A small network was trained on invented records. Each row is its activation on one of them, seen along a few directions.
After each row come some of the record's fields: E, U, J, B, V, M, P, W.
A field that a record lacks is left out.
Other fields move the rows too, some of them a lot.
In the rows, 500 means zero.
Random noise pushes rows far along 4 fixed directions. That doesn't count. These rows show it; they differ only by the noise:
[547 550 496 371 480 414 551 559 516 578 465 438 525 440 646 415 519]
[368 313 419 383 483 494 452 144 452 479 517 554 265 503 478 529 445]
[584 475 327 143 280 326 335 382 493 391 648 576 484 432 679 428 627]
[615 716 489 487 584 424 748 687 474 467 590 112 508 507 641 436 638]
[497 520 517 424 527 453 582 492 488 584 444 437 467 473 588 438 475]
[507 537 461 240 384 402 457 284 280 404 561 701 421 625 495 412 453]

[530 463 405 496 439 439 543 502 491 425 603 412 433 384 601 660 599]	E=e1, U=u1, J=j2, B=b2, P=p1, W=w2
[520 428 337 223 191 284 284 363 497 425 628 579 437 620 536 439 474]	E=e1, U=u1, J=j2, B=b1, V=v1, M=m1, P=p2, W=w2
[601 527 358 409 474 489 395 426 398 190 809 547 522 390 517 550 753]	E=e2, U=u1, P=p2
[471 505 716 461 591 596 501 636 594 779 195 701 705 456 468 391 353]	E=e2, U=u1, J=j2, B=b1, V=v1, M=m2, P=p1, W=w2
[633 722 457 582 556 502 550 542 441 384 560 264 571 703 297 445 620]	E=e1, U=u2, J=j2, B=b1, V=v1, M=m1, P=p2, W=w2
[656 590 425 587 492 413 467 829 520 398 573 323 541 309 663 642 644]	E=e1, U=u1, P=p2
[563 403 370 475 314 386 311 487 564 459 540 429 383 297 627 616 591]	E=e1, U=u2, J=j1, B=b1, V=v1, M=m1, P=p1, W=w1
[416 328 487 537 461 559 390 359 588 571 462 609 465 304 530 538 463]	E=e2, U=u1, J=j1, B=b2, P=p1, W=w1
[387 421 682 559 712 648 623 319 379 595 355 798 577 537 403 424 393]	E=e2
[587 572 383 471 591 491 608 485 561 352 697 172 517 555 465 449 768]	E=e2, U=u2, J=j2, B=b1, V=v1, M=m1, P=p2, W=w2
[523 559 422 601 533 453 599 597 411 385 600 412 426 425 555 638 553]	E=e1, U=u1, P=p2
[514 606 728 551 574 479 625 611 269 675 311 736 464 538 501 459 214]	E=e1, U=u1, J=j1, B=b1, V=v1, M=m1, P=p2, W=w1
[499 554 424 583 567 603 531 338 450 274 719 247 305 648 390 577 543]	E=e2, U=u1, J=j1, B=b1, V=v1, M=m1, P=p2, W=w1
[482 436 471 722 751 610 615 472 483 312 681 197 369 406 466 667 674]	E=e2, U=u1, P=p2
[472 680 430 584 363 302 660 541 343 330 698 190 250 667 570 556 487]	E=e1, U=u2, J=j1, B=b1, P=p2, W=w1
[340 438 587 583 447 424 530 415 534 644 384 569 356 536 531 534 300]	E=e1, U=u1, J=j1, B=b1, P=p2, W=w1
[486 699 505 685 473 557 445 439 294 268 523 350 339 800 223 616 366]	E=e1, U=u1, J=j1, B=b1, V=v2, M=m2, P=p2, W=w1
[517 466 475 433 489 518 472 518 616 530 536 448 614 366 525 503 665]	E=e2, U=u1, J=j2, B=b1, P=p1, W=w2
[410 281 547 548 637 577 638 344 544 587 458 467 366 445 495 543 461]	E=e1, U=u1, J=j2, B=b1, V=v1, M=m1, P=p1, W=w2
[457 585 440 537 468 486 476 434 511 439 499 381 386 562 416 551 479]	E=e1, U=u2, J=j1, B=b1, V=v1, M=m2, P=p2, W=w2
[408 429 517 489 584 532 685 372 454 494 583 516 536 480 510 384 528]	E=e2
[525 622 471 419 360 425 353 433 491 530 428 500 544 678 417 408 435]	E=e1, U=u2, J=j1, B=b1, V=v1, M=m1, P=p1, W=w1
[315 240 426 441 431 610 268 194 711 668 326 545 456 509 388 439 350]	E=e2, U=u2, J=j1, B=b1, V=v1, M=m1, P=p1, W=w2
[493 410 502 420 460 573 386 463 733 747 295 609 682 479 491 412 433]	E=e1, U=u1, J=j2, B=b1, V=v1, M=m1, P=p1, W=w2
[429 295 437 474 469 481 386 463 751 708 434 447 506 307 532 491 423]	E=e2, U=u1, J=j2, B=b1, V=v1, M=m1, P=p2, W=w2
[376 469 659 708 640 625 586 568 627 842 157 504 580 569 413 494 342]	E=e1, U=u2, J=j2, B=b1, P=p1, W=w2
[541 628 444 589 567 573 501 326 346 263 629 327 372 743 296 569 514]	E=e1, U=u1, J=j1, B=b1, V=v1, M=m1, P=p2, W=w1
[569 485 479 498 473 451 499 504 565 520 583 417 503 401 569 477 538]	E=e2, U=u1, J=j1, B=b1, V=v1, M=m1, P=p2, W=w1
[448 535 598 652 471 539 419 579 514 690 210 612 502 534 467 469 250]	E=e1, U=u2, J=j1, B=b1, V=v1, M=m1, P=p2, W=w1
[485 439 410 515 460 606 317 337 559 380 579 472 504 512 413 614 589]	E=e2, U=u1, J=j1, B=b1, P=p1, W=w2
[494 371 603 589 505 471 496 670 656 746 287 706 571 272 703 532 396]	E=e1, U=u1, P=p2
[518 630 603 779 661 511 730 796 399 564 384 340 471 476 531 618 401]	E=e1, U=u1, P=p2
[572 767 613 598 448 425 512 824 460 534 376 437 539 507 551 544 337]	E=e1, U=u1, J=j1, B=b1, V=v2, M=m2, P=p2, W=w1
[381 294 424 497 511 518 430 289 464 447 559 570 316 486 506 582 516]	E=e1, U=u2, P=p2
[400 388 367 565 420 445 528 427 491 456 513 348 303 478 555 617 485]	E=e1, U=u2, P=p1
[479 304 452 611 645 668 410 297 587 484 438 527 418 427 326 613 525]	E=e1, U=u1, J=j2, B=b1, V=v1, M=m1, P=p2, W=w2
[642 627 455 400 604 606 499 441 363 333 645 620 665 602 346 428 616]	E=e2, U=u1, J=j2, B=b1, V=v1, M=m1, P=p2, W=w2
[434 518 579 433 471 502 623 389 418 522 491 630 554 609 416 403 444]	E=e2, U=u1, J=j2, B=b1, P=p1, W=w2
[509 470 521 480 349 513 361 444 457 551 367 728 438 543 436 511 351]	E=e1, U=u1, J=j2, B=b1, V=v1, M=m1, P=p1, W=w1
[456 520 419 501 427 503 449 456 513 440 459 354 397 582 445 564 480]	E=e1, U=u2, J=j2, B=b1, V=v2, M=m2, P=p1, W=w1
[492 492 451 477 551 624 503 335 410 350 596 509 415 663 307 481 479]	E=e2, U=u1, J=j2, B=b1, V=v1, M=m1, P=p2, W=w2
[559 635 461 619 546 432 733 573 430 361 630 266 450 571 589 554 603]	E=e1
[349 345 478 586 474 464 568 297 433 532 424 640 313 506 497 593 341]	E=e1

Which values does each new row have?
[466 533 456 287 351 488 479 193 229 242 720 742 498 770 321 412 513]	E=e2, U=u1, J=j2, B=b1, P=p1, W=w2
[370 321 419 677 700 565 647 454 617 478 574 139 351 350 542 595 647]	E=e2, U=u2, P=p2
[402 256 433 383 469 511 423 321 819 737 431 438 525 362 516 432 520]	E=e2, U=u1, J=j2, B=b1, V=v1, M=m1, P=p1, W=w2
[662 729 540 427 540 453 717 635 183 244 753 476 605 545 512 449 641]	E=e2, U=u1, P=p1
[832 725 189 265 173 288 248 671 581 126 881 307 574 467 647 583 818]	E=e1, U=u1, J=j2, B=b1, V=v1, M=m1, P=p2, W=w2
[483 474 351 439 527 500 475 428 479 314 737 338 471 481 516 487 707]	E=e2, U=u2, P=p2
[746 652 418 307 208 358 198 700 397 327 557 702 604 410 626 560 551]	E=e1, U=u1, J=j1, B=b1, V=v1, M=m1, P=p1, W=w1
[602 459 384 470 483 599 244 458 652 456 483 550 596 472 423 544 573]	E=e1, U=u1, J=j2, B=b1, V=v1, M=m1, P=p2, W=w2
[397 377 488 488 611 639 455 195 526 463 524 448 451 711 253 431 455]	E=e2, U=u1, J=j2, B=b1, V=v1, M=m1, P=p2, W=w2
[685 719 509 348 436 490 407 611 408 462 489 696 785 582 405 303 558]	E=e2, U=u2, J=j2, B=b1, V=v1, M=m1, P=p2, W=w2
[599 685 569 427 506 446 583 589 186 356 613 760 608 570 473 429 494]	E=e2, U=u1, P=p2
[580 605 437 552 552 610 362 574 651 408 529 304 643 545 370 513 646]	E=e2, U=u1, J=j2, B=b1, V=v1, M=m2, P=p2, W=w2
[550 493 375 476 392 441 403 648 584 513 491 400 551 371 676 578 599]	E=e1, U=u2, P=p1
[552 607 519 666 626 532 599 538 384 393 480 452 468 525 483 636 543]	E=e1
[494 338 412 410 529 455 461 598 774 569 594 310 618 268 748 410 738]	E=e2, U=u2, P=p2
[485 478 602 519 515 483 449 582 432 592 335 751 564 484 534 516 347]	E=e1, U=u1, P=p2
[590 581 287 439 354 429 416 487 630 344 648 300 499 584 510 437 627]	E=e1, U=u2, J=j2, B=b1, V=v1, M=m1, P=p2, W=w2
[586 587 554 551 710 584 625 683 575 582 472 392 655 388 510 466 549]	E=e2, U=u1, J=j2, B=b1, V=v1, M=m1, P=p2, W=w2
[460 418 499 479 406 406 574 612 625 674 399 503 582 356 706 425 496]	E=e1, U=u2, P=p1
[441 335 588 709 802 707 594 400 483 474 543 533 455 329 430 597 596]	E=e2, U=u1, P=p2
[424 485 646 565 592 459 667 584 406 664 367 594 520 571 542 399 371]	E=e1, U=u2, P=p2
